Look-ups in named tables: a row name and a column name give one cell, copied from the table.

bugela
|  | kov | nupafus | basub | sib | rimegus | tumorem | duros |
|---|---|---|---|---|---|---|---|
| buv | 62.35 | 69.94 | 50.32 | 57.32 | 47.95 | 15.14 | 75.23 |
| ger | 48.94 | 69.94 | 53.56 | 57.32 | 47.95 | 55.08 | 50.32 |
| ruf | 48.94 | 50.32 | 50.32 | 53.51 | 47.95 | 55.08 | 44.79 |
| zov | 48.94 | 50.32 | 53.56 | 57.32 | 50.32 | 55.08 | 50.32 |
| tatag | 50.32 | 79.83 | 50.32 | 50.32 | 71.13 | 15.26 | 86.84 |
| berubu | 48.94 | 35.16 | 50.32 | 50.32 | 50.32 | 55.08 | 44.79 |
| zuno | 50.32 | 70.27 | 53.56 | 57.32 | 47.95 | 55.08 | 44.79 |
| gubit | 41.75 | 69.94 | 42.87 | 50.32 | 47.95 | 75.67 | 33.24 |
| nilu | 50.32 | 93.95 | 35.97 | 50.32 | 47.95 | 36.02 | 51.53 |
| vorubo | 48.94 | 69.94 | 70.29 | 57.32 | 47.95 | 55.08 | 44.79 |

What is the kov of buv in bugela?
62.35
What is the duros of zuno in bugela?
44.79
What is the rimegus of ruf in bugela?
47.95
What is the duros of ruf in bugela?
44.79
What is the nupafus of ruf in bugela?
50.32
What is the kov of ruf in bugela?
48.94
What is the duros of vorubo in bugela?
44.79
What is the basub of ruf in bugela?
50.32
What is the sib of berubu in bugela?
50.32
What is the sib of gubit in bugela?
50.32
What is the tumorem of zuno in bugela?
55.08
Row with the largest duros: tatag

Table biga
,fufu,zaf,kugo,zonan,rez,nemut,nikur,mazesor
sopag,1.44,-22.00,-49.74,1.96,-81.72,-49.49,-10.49,8.80
mivi,-25.47,-22.70,27.36,-5.34,35.82,-63.20,-6.53,59.77
kezifeg,-26.20,19.72,-3.71,56.67,-31.59,-6.25,-14.07,-36.40
gatud,-26.63,-27.48,14.79,-91.66,-64.52,0.37,-49.13,87.39
dok,-18.74,-14.65,-11.83,-9.17,-33.14,-57.32,19.40,-60.96
peborad,-30.97,-52.39,-3.19,37.32,31.62,22.87,-5.81,-31.68
tilisu,-30.90,-14.80,-43.74,-10.63,-0.64,-58.60,17.99,49.05
fekasot,-18.08,-4.94,63.76,-92.22,-10.66,9.03,-58.77,-32.86
riku,-37.84,-8.51,-21.99,14.63,-30.26,96.95,-51.09,4.39

What is the zaf of tilisu in biga? -14.80
What is the rez of mivi in biga? 35.82
What is the rez of peborad in biga? 31.62
What is the kugo of riku in biga? -21.99
What is the zaf of riku in biga? -8.51
What is the nemut of riku in biga? 96.95
What is the zonan of tilisu in biga? -10.63
What is the fufu of kezifeg in biga? -26.20
What is the nemut of tilisu in biga? -58.60
What is the rez of tilisu in biga? -0.64
What is the mazesor of dok in biga? -60.96
What is the nikur of mivi in biga? -6.53
What is the rez of sopag in biga? -81.72
What is the mazesor of sopag in biga? 8.80
What is the fufu of tilisu in biga? -30.90
What is the fufu of peborad in biga? -30.97
What is the nemut of peborad in biga? 22.87
What is the mazesor of peborad in biga? -31.68
What is the kugo of dok in biga? -11.83
Which row has the largest zaf? kezifeg

ripivad.csv
,gosep,miv,figenav,neb,luvilu,disir,ros,pil,vebe,lurufi
levo,120,52,107,66,174,155,98,131,100,123
tis,151,134,124,99,99,151,116,100,75,47
bigiga,98,54,95,126,155,83,85,96,182,49
buz,124,134,155,129,124,172,109,136,108,107
vozosug,106,94,126,153,112,79,91,82,126,144
beto,121,129,125,154,140,131,158,81,98,121
bul,85,109,121,100,76,114,100,197,118,133
biluso,91,140,86,120,77,85,108,95,73,104
fasil,61,139,28,99,126,84,159,80,133,109

levo, lurufi: 123
bigiga, pil: 96
levo, disir: 155
beto, neb: 154
biluso, lurufi: 104
buz, neb: 129
vozosug, lurufi: 144
vozosug, ros: 91
biluso, pil: 95
beto, luvilu: 140
levo, pil: 131
buz, disir: 172

Table pekogu
        fetevo  zapuze   zoz  zukamed   lop  zagafuv  famop   tus  kasido
seti      -190     638  -436     -330   528      -59    428  -398     410
nesu       480    -834   738      625  -734      176   -544   687    -553
ruz       -179     268  -159       30   423       37    324   -28     208
lodola     337    -617   633      491  -435      255   -457   540    -266
buv       -206     693  -464     -398   527     -102    419  -476     444
bidasi     437    -855   765      691  -788      207   -529   788    -685
tobef      504    -884   813      686  -813      260   -539   773    -602
musus      207    -291   341      304  -222      207   -189   338    -141
peruni     -16     154   -55      -78   162      -84    155   -30     121
loroku    -123     175   -57      123   366      131    259     5     244

What is the zukamed of lodola in pekogu?
491
What is the zukamed of peruni in pekogu?
-78
What is the zapuze of bidasi in pekogu?
-855
What is the fetevo of bidasi in pekogu?
437
What is the zapuze of lodola in pekogu?
-617
What is the zukamed of buv in pekogu?
-398
What is the zagafuv of bidasi in pekogu?
207
Row with the largest famop: seti

pilel =
        med  sov  pim  lebu  libad  big  melogum
gopo    201   78  201   249    197  232      166
zifuvu  212  147  136   216    150  190      143
kizoz   154  209  201   121    181  181      254
sar     179  191  208   188     54  153      193
difa    175  212  182   173    134  159      194
zipo    222  158  196   231    133  208      148

What is the big of gopo in pilel?
232
What is the libad of gopo in pilel?
197
What is the sov of difa in pilel?
212
What is the melogum of zipo in pilel?
148
What is the pim of zifuvu in pilel?
136
What is the pim of difa in pilel?
182
What is the libad of sar in pilel?
54

Table koso
,lovu,fover,gimer,rud,ges,ninelo,duto,kupe
laluke,134,94,101,69,150,145,99,149
vapir,102,95,142,161,141,141,140,110
lobive,138,86,133,108,104,134,96,136
resaka,129,172,187,116,126,125,115,152
miz,117,72,166,117,83,92,128,122
kal,106,85,75,122,90,107,78,55
nud,101,96,134,116,174,151,135,89
diruna,110,166,91,111,113,102,92,102
zag,119,121,201,99,105,106,109,82
mipu,107,85,75,121,90,107,78,55
bimuvif,118,137,63,122,86,97,87,110
lum,102,95,142,162,140,141,140,110
pabezuk,100,126,116,163,141,132,137,126

miz, rud: 117
bimuvif, lovu: 118
lobive, lovu: 138
lum, ninelo: 141
pabezuk, rud: 163
lum, fover: 95
lobive, kupe: 136
lum, lovu: 102
laluke, duto: 99
laluke, rud: 69
vapir, duto: 140
laluke, ninelo: 145
zag, gimer: 201
Row with the largest ges: nud

movo.tsv
	vubug	tebiso	fuset	bofi	rok	rez	gipoma	zuz	kazuz	vis
mar	57.76	79.12	41.33	80.96	60.02	48.89	55.26	52.13	31.48	6.65
bubeliv	10.63	38.66	36.34	41.69	48.39	50.41	30.60	20.12	89.65	43.89
kurav	79.40	73.08	41.58	74.26	58.43	50.62	66.14	65.17	8.18	23.73
bugipo	83.93	67.70	46.20	67.64	54.30	48.17	66.77	69.58	2.70	32.60

kurav, vis: 23.73
mar, gipoma: 55.26
kurav, rez: 50.62
bugipo, zuz: 69.58
mar, vis: 6.65
bugipo, bofi: 67.64
bubeliv, vubug: 10.63
kurav, zuz: 65.17
Which row has the largest rez? kurav

laf
columns: sotife, big, zare
tad: [0.730, 0.590, 0.873]
sefub: [0.846, 0.047, 0.653]
fef: [0.770, 0.619, 0.882]

What is the big of fef in laf?
0.619
What is the sotife of fef in laf?
0.770
What is the sotife of tad in laf?
0.730
What is the big of tad in laf?
0.590
What is the big of sefub in laf?
0.047
What is the zare of tad in laf?
0.873
What is the zare of sefub in laf?
0.653
What is the zare of fef in laf?
0.882
What is the sotife of sefub in laf?
0.846

lonefa =
       zedafe  bov  balod  mokul  nupeni  fonike  tepu  dila  kud
res       165  121    128    213     136      23   145   213  215
vofo       35   26     39     74     104     117    52   151  120
lufot      49  126    110     40     109      59    32   232  141

What is the zedafe of lufot in lonefa?
49
What is the nupeni of vofo in lonefa?
104
What is the nupeni of res in lonefa?
136
What is the balod of vofo in lonefa?
39
What is the tepu of vofo in lonefa?
52
What is the bov of res in lonefa?
121
What is the mokul of res in lonefa?
213
What is the nupeni of lufot in lonefa?
109
What is the dila of res in lonefa?
213
What is the tepu of lufot in lonefa?
32
What is the dila of vofo in lonefa?
151
What is the zedafe of vofo in lonefa?
35
What is the balod of res in lonefa?
128
What is the mokul of lufot in lonefa?
40
What is the fonike of res in lonefa?
23
What is the tepu of res in lonefa?
145
What is the kud of res in lonefa?
215
What is the bov of vofo in lonefa?
26
What is the kud of lufot in lonefa?
141
What is the zedafe of res in lonefa?
165

